A small network was shown many inputs. Here are its activations along a few directions, one row for each input.
In each table, some parts of the input vary, and every possible input appears once, in random order.
Descriptions start from the smaller parts, as in this example, which fits no table here: ring(8) and (point or line(9) or (values(3) and line(4))).
Shared parts are said once, and a part with two or three values counts as separate values.

Other details of the inputs vary at random and push rows far along two fixed directions, the same in every table; ignore that.

A family of inputs:
R1: [-37  -3   2  17 -30   6 -22  11  -9 -18  -3  31 -56  -4  54]
R2: [ 50 -30  21  19 -13  -1 -21  17  -3  24  23 -12  51 -25   8]
R3: [-42  67 -15  -4  15  -2   3  -2   9 -20 -49  -7 -48   5 -54]
R4: [-44 -55  11  18 -15   7  -9  -1  -3   5  -4  27 -59  12  77]
R5: [-55  32  -3   5  13  -2  17 -10   0 -12 -35  -8 -55   1 -19]
R6: [ 26 -73  21  22  -9  -2  -3   2   6  21  27 -13  64 -22  33]
R7: [ 35 -67  29  12 -10   2 -15  12   4  28  29 -14  51 -18  36]
R8: [-52 -37  30  29   2   4   4   1  -5   2 -12  -2 -47 -21  32]
R9: [ 64  68 -19 -38  16  -7  12  -6  -6   4   7  -9  51  12 -60]
R10: [-49  41 -17 -22  23   0  25 -13  20 -28 -40   7 -40  26 -46]
R11: [-46 -44  20  37 -11   7   2  -1 -14   4  10   9 -64  -7  74]
R12: [-65  11 -11   2  23   1  22 -13  10 -25 -28  -2 -53  15 -25]
R13: [ 63  75 -23 -35   9  -6  -7   9   0   5   2  -2  44  12 -59]
R14: [-52  47 -15 -19  25  -3  15  -8  14 -17 -47 -15 -43  20 -57]
R15: [-35 -12   7  29 -11  10 -10   9  -7  -3  -4  11 -57  -6  48]
R16: [ 39 -58   5  -2 -27  10  -7   2   2   7  40  18  50 -16  45]
R17: [ 58 -26  -5 -16 -22   1 -17  11  -8   8  36  10  52  -2  26]
R18: [ 25  31 -24 -21  22 -17  14 -17  10   2  -4 -19  59   9 -75]
R19: [ 58 -35   5  -2  -5   1  -8   5  -5  23  40 -12  49   2  19]
R20: [ 57  67 -18 -33   4  -8   5  -6 -13 -12  13   1  51   7 -57]
Description of these inputs: line(4) and line(5).
Q: Changing only the line(5) part turns R3 into R1. The same change can be made to R14. Which row results?
A: R17
Q: A walk changes only the line(5) part. It starts at R8 and steps to R5. List the rest of the walk in order.
A: R11, R9, R20

A family of inputs:
R21: [-23 -67  27  22 -16   6   0  -1  -6  10  19  15 -21 -10  80]
R22: [-79  20  -6   1  23  -5  24 -21  13 -22 -49  -4 -56  10 -30]
R23: [ 54  11  -2  -4  11 -13   3   3   4  16  17 -27  70 -16 -49]
R24: [  4  43 -20 -10   0   1   5  -4  -4  -9  -6   8  -8   3 -21]
R25: [ 20  20   1 -10  11   2  12  -7  -3  -4   4  -6  21  -2 -31]
R26: [ 66  36  -7 -13   2  -7  -4   6 -10   3  28 -16  59  -4 -37]
R27: [ 16 -74  16  28 -18   0  -4   3  -1  26  37  -7  33 -29  55]
R28: [-18  54  -5  -9  16   3  -7   2  -2 -17 -33 -10 -31   9 -38]
R29: [ 25  50 -12 -15   2  -1 -12  12   0   6 -13  -4  11   3 -30]
R30: [  8 -12  -9  -9  16  -8   6 -13  17   4   0 -18  29  15 -25]
R31: [ 42 -28   6  -5 -16  -2  -2   0 -13  15  40   3  37  -5  30]
R32: [-46 -45  10  13   3  11   7  -5   5  -3 -12  13 -47  15  48]
R33: [ -6 -27   5  16 -15   8  -2   2 -14   0  18   9 -16 -11  43]
R34: [-38 -36  19  28  -5   1 -10   9   5  14 -14 -10 -30 -14  24]
R35: [-49 -26  28  26  -7  10  -8  11  -3   4 -23   5 -60  -5  38]
R36: [ 23  30 -15 -21  -2  -7   2  -7  -2   1   9   9  15   8 -13]
R37: [ 44 -38  -1  -9 -10   2  -5   5  -3  16  38   0  37   9  30]
R38: [-71  52   3   6  23   4  18  -6   2 -32 -51   1 -73  10 -40]
R39: [ 13  13 -11 -28 -10   0 -15   0  16 -33 -14  20  46   1 -46]
R40: [  4  53 -17  -7   3  -3   0   5  -1 -11 -11   3  -7   2 -24]
R41: [ 10 -29  -8  -1 -11  -1  -7   3   1  16  17  17  -8  12  37]
Q: Describe the family of inputs behind these rows.
A: point or (line(4) and line(5))
Q: Change only the line(4) part in R21. List by row number the other rows that result.
A: R22, R31, R36
